Each row below holds a small network's activations on one input, seen along a few directions.
Each table varies a few parts of the input and shows all the possible inputs, shuffled.
A made-up example of a description, with smaller parts first: one of 4 places along a line, together with either a single point or one of 9 places along a line or (one of 2 separate values, together with one of 5 places around a ring).
Shared parts are said once, and a part with two or three values counts as separate values.
In the rows, zero is written as 100.

Other details of the inputs shift rows strongly along two fixed directions, in all tables alike. That doesn't count.

Table:
R1: [88 106 106 95 97 100 100 96 91 94 107 103]
R2: [112 86 89 109 93 114 90 115 107 118 108 88]
R3: [102 97 107 103 112 93 111 93 97 94 100 105]
R4: [96 100 108 97 111 93 108 96 100 97 103 105]
R5: [93 95 104 96 108 99 110 94 93 98 100 106]
R6: [88 99 104 96 106 101 101 95 93 97 106 105]
R7: [99 111 104 101 104 94 106 102 91 90 95 105]
R8: [120 93 86 101 100 111 91 120 115 108 95 86]
R9: [120 96 86 104 85 106 88 115 115 108 108 85]
R10: [111 95 92 106 83 113 91 116 105 116 108 83]
R11: [120 100 86 100 90 110 91 121 114 107 96 84]
R12: [117 91 91 105 84 111 100 115 106 117 102 84]
R13: [93 102 106 101 109 93 103 96 98 96 107 104]
R14: [89 99 104 92 106 99 103 96 92 100 104 106]
R15: [126 89 85 108 101 111 93 116 113 105 92 85]
R16: [95 109 107 95 99 89 104 97 96 96 106 104]
R17: [100 105 108 98 101 89 109 96 96 93 102 104]
R18: [90 105 104 97 97 100 99 96 91 94 108 107]
R19: [92 107 103 103 112 97 98 102 95 92 99 107]
R20: [93 115 104 102 103 96 98 103 93 90 100 105]
R21: [89 98 102 99 107 101 100 94 92 97 107 108]
R22: [96 94 104 99 109 101 110 92 92 96 99 106]
R23: [97 107 109 96 102 91 108 97 98 95 104 104]
R24: [119 90 92 109 85 113 100 111 106 114 101 82]
R25: [94 101 103 103 110 93 101 95 98 95 107 108]
R26: [82 105 64 81 74 83 37 22 176 73 14 115]
R27: [91 97 106 93 108 101 107 96 95 99 102 106]
R28: [118 96 84 101 99 109 88 121 112 109 98 86]
R29: [102 104 109 102 102 92 110 93 95 91 101 103]
R30: [99 103 104 102 114 95 105 101 94 92 93 107]
R31: [95 94 107 106 107 100 110 90 92 102 97 106]
R32: [90 104 110 99 97 98 107 95 93 103 100 105]
R33: [118 91 87 97 84 112 97 114 108 110 102 83]
R34: [97 101 107 99 99 100 109 92 89 93 100 103]
R35: [118 94 82 107 99 111 84 120 113 106 100 88]
R36: [90 106 105 91 97 98 102 96 91 97 105 104]
R37: [103 109 106 104 105 96 106 99 91 87 94 104]
R38: [99 98 106 100 111 91 110 95 98 96 101 105]
R39: [91 104 107 92 99 99 106 96 93 97 103 105]
R40: [116 84 90 106 93 112 100 114 107 119 101 85]
R41: [89 105 107 104 95 99 98 94 91 100 104 108]
R42: [118 97 87 102 85 106 89 115 116 109 107 81]
R43: [89 107 108 99 95 97 102 95 90 104 103 105]
R44: [88 99 107 100 104 98 103 95 92 106 102 107]
R45: [95 102 106 97 109 91 104 97 98 98 105 105]
R46: [86 99 107 104 104 100 101 94 93 104 103 106]
R47: [90 97 109 100 106 100 108 95 95 106 99 107]
R48: [95 115 103 98 103 94 100 103 91 92 99 105]
Description of these inputs: one of 2 separate values, together with one of 4 places along a line, together with one of 6 places along a line.
- The inputs of R18 and R26 match in every part but the place on the line of 4. If R14 is changed in the same way as R18 into R26, which row does it become? => R28
- The inputs of R24 and R37 match in every part but the place on the line of 4. If R47 is changed in the same way as R24 into R37, which row does it become? => R8
- Change only the choice among 2 separate values in R12. List by row number the other rows that result. => R40
- Change only the choice among 2 separate values in R31. List by row number the other rows that result. => R24

Table:
R49: [90 151 135 126 128 70 116 124 54 65 162 122]
R50: [58 113 105 77 84 98 78 51 103 82 67 114]
R51: [128 78 52 105 46 136 62 111 132 128 77 63]
R52: [57 104 106 63 94 79 81 41 125 89 83 129]
R53: [73 94 113 102 89 93 101 33 115 94 47 125]
R54: [87 147 104 106 102 61 77 71 115 57 46 126]
R55: [139 54 63 97 67 115 74 101 159 145 98 56]
R56: [107 99 104 87 133 67 114 55 125 49 46 118]
R57: [140 126 93 89 125 106 127 164 71 82 121 84]
R58: [137 57 65 111 66 123 84 95 157 143 78 57]
R59: [66 101 121 125 182 106 113 133 44 96 132 138]
R60: [60 119 137 86 111 101 133 120 49 95 146 117]
R61: [120 93 113 123 85 128 123 135 58 127 127 90]
R62: [137 67 90 103 87 119 117 166 93 150 171 61]
- Describe the family of inputs behind these rows. => either a single point or one of 4 places along a line or one of 9 places around a ring
- Start at R60 and move only the place on the ring of 9, one step at a time. The first step leads to R52. Which rows follow, in order? => R62, R55, R58, R53, R61, R51, R50
